Each row below is a small network's average activation on inputs in which a field has the value named, seen along a few directions.
Values that are neighbours, or in one group, have similar rows; names and order tell nothing.

Other fields vary at random and push rows far along two fixed directions, the same in every table; ignore that.

Values of BEBOD:
dif: [  2  15 -10  12  15   1 -24 -25  15 -30  16]
kivif: [-27  18   3  26 -14   0  19 -37 -18  -7 -56]
bidul: [-17   5 -32 -55  25   2 -46 -10  44 -34  34]
vamo: [ -3 -16 -10 -31  -7  -6   3  44   8  24  -1]
meto: [ 10 -14   4  -4 -10   1  12  30  -5  27  17]
situ: [ -1 -21  -5 -23   6 -20   0  49   7  23   0]
zale: [ 20 -19  17 -17   0  10   1  33   3  16  26]
vem: [-15  17 -11   7 -11   5  -2 -39 -17 -12 -16]
gom: [ 12   6   8  -5  15  12 -15 -22  15 -34  23]
gara: [ 13 -26   8  21 -15 -18  62  47 -21  52 -39]
dig: [-11  -7  15  30 -19 -12  37  12 -26  27 -63]
kob: [ -6  28  25  35  -1  13 -15 -37 -23 -22 -11]
fibo: [ -8   9 -18  -3   4  -6 -14 -31  15 -20   5]
sigin: [ -6  17 -21 -13  21   4 -30   0  19 -15  18]
sigif: [ -3   2  28  60 -32   1  49   6 -50  37 -46]
gibi: [-11  54  13  29  -7  28 -39 -98 -16 -60 -13]
madu: [-12  17 -11   9  -6   7 -10 -19 -10   3  -9]
sal: [ 19 -42   7  -4 -18  -4  41  39 -14  43   6]
ridu: [ 36 -37   0 -55  35 -17 -20  63  47  -5  75]
dat: [ 10  -7 -11 -18  17  -3 -11  -4  27 -13  35]
A value of BEBOD combines one of 5 hidden first parts with one of 4 second parts; all combinations occur once.
Q: meto and zale share the first part; meto and dat share the second. Which value has the first part of dat and the second part of zale?
A: gom
Q: sal and gibi share the first part; sal and dif share the second. Which value has the first part of dif and the second part of gibi?
A: ridu
Q: gara and dig share the first part; gara and madu share the second. Which value has the first part of madu and the second part of dig?
A: vamo

Values of SOT:
viraz: [-42  24 -31 -19 -17  20 -22 -42 -11 -22 -16]
feba: [ -7  -9 -33 -43  44 -25 -13   7  49 -28  31]
pozun: [ 27   1  33  55   2  17  25  -7 -25  -3  -3]
zev: [ 24 -50  22   3 -30   7  76  50 -32  67   8]
silu: [ -5  37  13  31  38 -11 -41 -68  11 -75   0]
simi: [-32  52  -5  60   2  -3 -46 -43 -34 -12 -58]
zofo: [ 23 -14  30   2 -11  -2   2  55 -18  28   6]
pud: [ 25 -39 -11 -42  44 -37 -34  76  72   3  71]
gizag: [-27 -13   5  14 -15 -14  28   9 -17  15 -60]
suna: [ 21  -5  -8 -17  20 -30  -3 -26  39 -30  -4]
zorap: [-40  42 -38  -4  17   7 -28 -20  24 -27 -23]
zofut: [ -7  28   4  38   8   1 -11   3 -12 -13 -37]
gosav: [ 22 -12  21 -16 -18  -8  11  91 -27  61  11]
vila: [-13   3 -37 -43   4   7 -20 -21  18 -25  23]
pamon: [ -1 -11   4  48 -41  -3  71 -50 -34   6 -46]
vasu: [-14   5 -29 -18  -2   3 -17 -53  21 -22  18]
vuv: [ 19 -18  -5 -63   2  18 -16  35  22  12  61]
zolin: [ 19  -7  51  29 -19   0  26  19 -25  32  -6]
lozo: [ 24 -25  31  22 -29  15  49 -15 -28  21  -5]
sava: [-17  12 -16 -36   0  39 -38   0   6  11  30]
A value of SOT combines one of 5 hidden first parts with one of 4 second parts; all combinations occur once.
Q: viraz and vila share the first part; viraz and sava share the second. Which value has the first part of sava and the second part of vila?
A: vuv
Q: gizag and zorap share the first part; gizag and zofut share the second. Which value has the first part of zofut and the second part of zorap?
A: simi
Q: pud and silu share the first part; pud and zolin share the second. Which value has the first part of zolin and the second part of silu?
A: pozun
